These are the activations of a small neural network, seen along a few directions. Each row is one input.
Each table varies a few parts of the input and shows all the possible inputs, shuffled.
Descriptions start from the smaller parts, as in this example, which fits no table here: values(3) and (point or line(11) or (line(6) and ring(8))).
Shared parts are said once, and a part with two or three values counts as separate values.

Table:
row 1: [-42  14  45  44 -63  -9  12  11 -42 -17 -75  49]
row 2: [  7  10 -62 -21  70  52   8  15  59   0  56 -39]
row 3: [ 35 -12  15  27  65  25 -44 -39  39   8 -75 -32]
row 4: [ -5 -47  64  63 -86 -31  14  48 -43 -40 -22   4]
row 5: [-55  53   6 -14 -46 -15  18  13 -50  63  -3  54]
row 6: [-51   5  -7  -2 -36 -51  53  18 -33  38  77  33]
row 7: [ -6 -21  18 -29 -33 -10  69 -28 -68  18 106  34]
row 8: [ -17    7    5  -94  -27  -84  -95  -34  -26 -104  -62   25]
row 9: [ 87 -67  37  17  17  14 -31  11  95   8 -40 -33]
row 10: [-38  11  11  26 -41 -43  46  39 -44   9 -35  18]
row 11: [ 66  10 -72 -19  18  80  10 -41  48 -24  84 -20]
row 12: [ 30   0 -21   5  84  16 -14   7  47  15 -28 -51]
row 13: [-11  38 -38  -4  79  57 -46 -19  19  25  16 -41]
- Describe the family of inputs behind these rows. => point or (values(2) and line(6))
- A walk changes only the line(6) part. It starts at row 7 and steps to row 6. List the rest of the walk in order. => row 5, row 10, row 1, row 4

Table:
row 14: [ -53   16   41  -27  -80  -83   -2    3 -107  -18  -49   69]
row 15: [ -3  31 -32   0  22  45   0  -8  18  34   5  -7]
row 16: [ 12  -1  30  42  27  14 -34  -1   3  23 -81 -12]
row 17: [ 26 -31   6  27 -37  34  64  15  -3   1  58   4]
row 18: [ 19   7  -5 -57  26 -10 -64 -39  32 -66 -32 -22]
row 19: [-13  24  -6  37  24  40  33   0  14  59  41  -7]
row 20: [ 38 -36  35  27 -30   7  20  35 -14 -25 -29 -12]
row 21: [-10  21 -39 -21  29  13   1 -19  40  20  75 -22]
row 22: [ -66   26   26  -27  -76  -76   20   19 -103  -18  -27   66]
row 23: [ -2   5 -18 -21  34  -7 -40  -6  30 -17 -18 -28]
row 24: [ -5  43 -31  -1  26  49  20 -21  19  50  49  -9]
row 25: [  7  21 -19 -11  30  34 -22 -10  23  12 -38 -13]
row 26: [ -71   16    4  -19  -78  -56   48    7 -101   -2   22   74]
row 27: [ 48 -48  45   8 -40  -5  -3  15  -9 -29 -55  -1]
row 28: [ 32 -47  36  30  10 -41 -18  13  -2  -1 -54  -1]
row 29: [ 15  16 -34 -45  18  12 -30 -21  37 -39  46 -19]
row 30: [ 15  13  -2 -11  28  24 -37 -30  17   7 -72  -9]
row 31: [ 18  11 -16 -49  29   2 -51 -19  38 -60   1 -29]
row 32: [ 18 -40  25  43  14 -28   4  33   0   2 -28  -2]
row 33: [ -7  10  10  36  11  18 -12  21  16  21 -57 -14]
row 34: [ 13 -12  -2 -30  39 -13 -58 -32  36 -24 -44 -22]
row 35: [  3   9 -39 -30  34   8 -17 -14  43   6  38 -19]
row 36: [  9  32 -37 -39  18  16 -17 -28  41 -23  86 -31]
row 37: [-16   5  -2  43  15  35   5  20  18  42  -2  -8]
row 38: [ 42 -40  11  24 -31  23  43  25  -7  -8  24  -1]
row 39: [  6 -47   7  45   6 -11  24  31  11  16  23   4]
row 40: [-78  20   3 -18 -74 -44  73  -5 -97   8  60  73]
row 41: [  4 -24   2  46   8  -2  51  15   6  27  59  -1]
- Changing only one part turns row 30 into row 25. The same change can be made to row 28. Which row results? => row 32
- Describe the family of inputs behind these rows. => line(4) and (point or line(6))
- A walk changes only the line(4) part. It starts at row 40 and steps to row 26. List the rest of the walk in order. => row 22, row 14

Table:
row 42: [ 31  -1 -34  11  54  63  -4 -26  73  13  68 -45]
row 43: [-46  50  14 -45  12 -60 -77 -22 -40 -35 -93  12]
row 44: [ -18  -19   60   63  -28  -43  -23   25  -33   30 -116   13]
row 45: [  31   -2   -7    3   67   41  -80    8   78   -4 -115  -56]
row 46: [ 81 -21  -2  -9  41  42 -44  -6  84 -34 -46 -60]
row 47: [-50  37 -27 -48 -30 -14  11 -21 -35 -23  64  32]
row 48: [  0  14   7 -60 -39 -37 -42 -23 -44 -68 -40   8]
row 49: [-46  20   2  47 -31  10  84  38 -40  70  51  25]
row 50: [ 27 -42  57  41 -57 -16  20  29 -46 -14 -69  18]
row 51: [-67  70 -48 -51 -10  -9  23 -23 -29  43  77  44]
row 52: [ 11  25 -49  12  73  81  21 -34  64  80  80 -29]
row 53: [ 67 -42 -15   6  63  26 -15  -9  83 -14  47 -42]
row 54: [-12  -8  -8 -66 -27 -46  -5 -16 -35 -57  43  25]
row 55: [ 13 -62  37  38 -40 -35  59  41 -39  -8  12  31]
row 56: [-23 -18  13  58 -47  -3  73  38 -40  22  38  24]
- Changing only one part turns row 51 into row 43. The same change can be made to row 49. Which row results? => row 44
- Describe the family of inputs behind these rows. => values(3) and line(5)
- Which other rows does row 47 become when the values(3) part takes its other values? List them by row number. => row 42, row 56
- Which other rows does row 53 become when the values(3) part takes its other values? List them by row number. => row 54, row 55

Table:
row 57: [-21  -1  25  28 -25  19  14   9 -42   8 -54  -1]
row 58: [-45  16  17 -21 -23 -24  -2   8 -43   7 -23  17]
row 59: [  2  -4  -5  33 -44  -7  62  32 -30  13  49  37]
row 60: [-56  26   9 -53 -40 -32   1  20 -39 -22  37  35]
row 61: [  2  36 -23 -32  32   9 -25 -21  34  18   4 -13]
row 62: [ 51 -29   0 -18  39  -8 -42  -8  39 -47 -69 -41]
row 63: [ -2 -12  -2  40 -28  -9  36  13 -34  23 -11  24]
row 64: [ 20 -15 -18  27  40  22   2   0  39  30  23 -17]
row 65: [ -5  28 -45 -49  25   0 -12 -56  25 -17  54  18]
row 66: [ 24 -36  52   4 -33 -46 -32 -16 -29 -46 -82  -6]
row 67: [  5   5   1  29  34  41 -26  12  53   9 -21 -35]
row 68: [ 25 -15  -9  10  24  37  24   7  28  25  92 -18]
- Changing only one part turns row 62 into row 66. The same change can be made to row 61. Which row results? => row 58
- Describe the family of inputs behind these rows. => values(2) and (point or line(5))
- Which other rows does row 67 become when the values(2) part takes its other values? List them by row number. => row 57
